Each row below holds a small network's activations on one record, seen along a few directions.
Records have a field called Z. Each example row is followed by its value.
The largest differences between rows may come from other fields.
(in the rows, 500 means zero)
Random noise pushes rows far along 7 fixed directions. That doesn't count. These rows show it; they differ only by the noise:
[358 569 428 513 517 499 462 501 410 581 351 425 343 485 614 535 705 672
 350]
[683 510 420 491 612 647 455 447 805 667 390 626 500 590 510 335 516 733
 398]
[650 309 540 454 423 530 474 632 556 320 521 272 531 513 551 450 414 437
 887]
[461 545 353 460 642 453 517 716 487 423 635 624 385 559 574 550 649 426
 618]
[632 438  52 723 689 210 284 700 570 545 536 201 363 371 743 282 775 494
 440]
[451 636 492 841 734 223 670 556 344 432 595 587 491 356 456 537 492 402
 348]
[463 516 636 524 456 573 583 427 492 538 366 495 511 506 462 513 456 637
 477]
[671 389 503 486 461 570 462 467 637 574 352 360 523 474 543 319 506 624
 601]
[362 709 463 296 766 663 535 615 355 406 480 840 151 608 656 716 826 593
 435]

[862 445 410 926 779 116 437 474 452 182 703 255 508 148 588 355 354 249
 536]  z12
[352 642 714 405 462 754 438 265 355 476 262 523 346 499 553 730 504 776
 246]  z7
[839 584 703 679 755 506 692 346 728 470 531 837 717 429 282 337 179 423
 378]  z1
[698 360 300 415 481 319 418 556 353 623 426 294 445 191 624 151 763 307
 702]  z2
[729 324 674 578 570 599 507 562 579 205 567 408 579 646 425 600 214 440
 803]  z6
[580 340 673 765 386 424 573 473 513 571 412 242 695 490 395 392 252 523
 548]  z3
[409 373 753 490 266 669 479 425 501 315 445 289 573 695 409 746 135 601
 650]  z6
[296 566 549 845 469 367 450 508 412  54 711 261 534 572 469 930 169 466
 393]  z12
[473 499  89 506 437 424 236 615 826 666 614 380 559 682 598 466 576 658
 334]  z8
[350 557 677 430 460 415 591 512 174 202 546 435 385 358 552 682 526 302
 651]  z10
[505 597 305 655 774 402 387 592 518 421 644 586 399 491 568 615 584 511
 295]  z7
[433 524 753 525 567 719 618 499 437 396 382 620 477 699 471 674 394 577
 506]  z3
[706 410 286 712 553 428 282 426 854 758 356 241 558 499 574 214 503 696
 223]  z8
[706 571 484 673 717 557 462 418 660 474 491 623 496 517 428 501 341 630
 269]  z2
[250 508 304 563 364 389 414 685 471 515 605 340 474 632 541 589 551 540
 455]  z4
[387 451 601 367 414 717 288 456 261 305 233 118 181 541 806 729 684 647
 539]  z11
[364 582 421 437 337 357 542 510 468 470 673 544 599 459 440 559 487 424
 520]  z10
[522 611 619 517 687 541 595 480 336 486 486 702 367 464 536 591 616 459
 443]  z11
[550 521 564 660 698 439 566 512 284 388 375 443 352 370 602 455 649 474
 441]  z4
[576 466 398 431 501 605 462 512 635 657 373 538 495 570 557 296 627 597
 492]  z4
[221 556 535 540 337 408 565 494 354 597 547 527 639 468 377 598 473 450
 461]  z7
[427 523 439 287 317 587 467 403 476 711 350 499 413 484 508 406 690 634
 444]  z5
[877 406 408 356 607 563 349 546 726 393 537 464 490 471 584 321 491 489
 654]  z1
[270 563 243 763 562  87 519 725 323 478 747 522 532 393 442 576 557 254
 433]  z2
[557 391 517 502 341 418 493 509 434 584 495 319 586 406 521 394 517 397
 689]  z11
[354 437 303 533 386 363 317 593 476 389 648 236 460 512 589 617 556 493
 545]  z12
[356 496 645 361 162 357 641 423 223 686 392 366 625 241 419 378 587 383
 604]  z1
[399 536 192 351 635 571 293 707 597 309 703 609 281 783 662 779 587 537
 495]  z6
[791 351 249 448 462 426 323 560 680 490 563 301 493 441 581 255 533 455
 688]  z5
[512 351 747 645 405 557 568 500 403 419 350 268 579 477 470 470 312 481
 625]  z9
[597 453 668 774 626 490 598 428 426 542 298 429 573 403 461 351 433 530
 395]  z9
[208 515 697 257 321 628 685 595 272 564 489 728 531 597 399 606 546 429
 685]  z9
[516 642 462 527 539 365 524 367 542 358 652 634 546 395 473 573 362 490
 330]  z10
[552 585 360 645 630 443 419 312 522 646 372 437 431 415 539 365 586 690
 122]  z5
[383 603 632 544 505 455 673 432 411 531 491 640 536 473 418 610 482 454
 345]  z8
[604 450 527 518 743 553 432 541 388 422 356 433 297 498 680 489 664 574
 496]  z3

Here are new rows. What is Z for each?
[324 663 337 440 675 561 404 689 586 361 760 692 369 806 552 804 524 546
 339]  z8
[603 417 480 440 519 653 320 521 603 304 487 368 420 601 548 603 356 598
 572]  z2
[437 651 829 531 474 537 810 325 464 670 427 837 689 494 264 485 328 443
 397]  z8
[547 494 524 920 539 338 485 321 508 607 360 257 638 387 461 422 396 576
 204]  z11
[468 504 607 814 714 422 566 565 306 309 538 389 457 464 504 622 414 482
 394]  z9
[472 503 903 568 376 650 628 289 574 470 363 491 682 588 315 610 116 609
 443]  z8
[370 522 256 653 499 361 297 603 555 479 513 311 389 567 637 562 549 635
 297]  z4
[570 480 645 383 652 723 540 496 386 338 347 484 301 524 628 553 631 568
 621]  z4
[394 606 424 502 652 445 477 596 265 385 537 555 277 449 571 672 664 456
 405]  z2
[557 483 436 354 515 631 483 486 656 674 487 707 503 650 454 423 515 557
 532]  z6
[413 421 667 519 357 591 601 597 547 476 583 551 660 651 347 582 248 493
 647]  z9
[546 548 543 500 615 374 489 473  94 219 429 323 196 246 676 592 697 406
 535]  z5
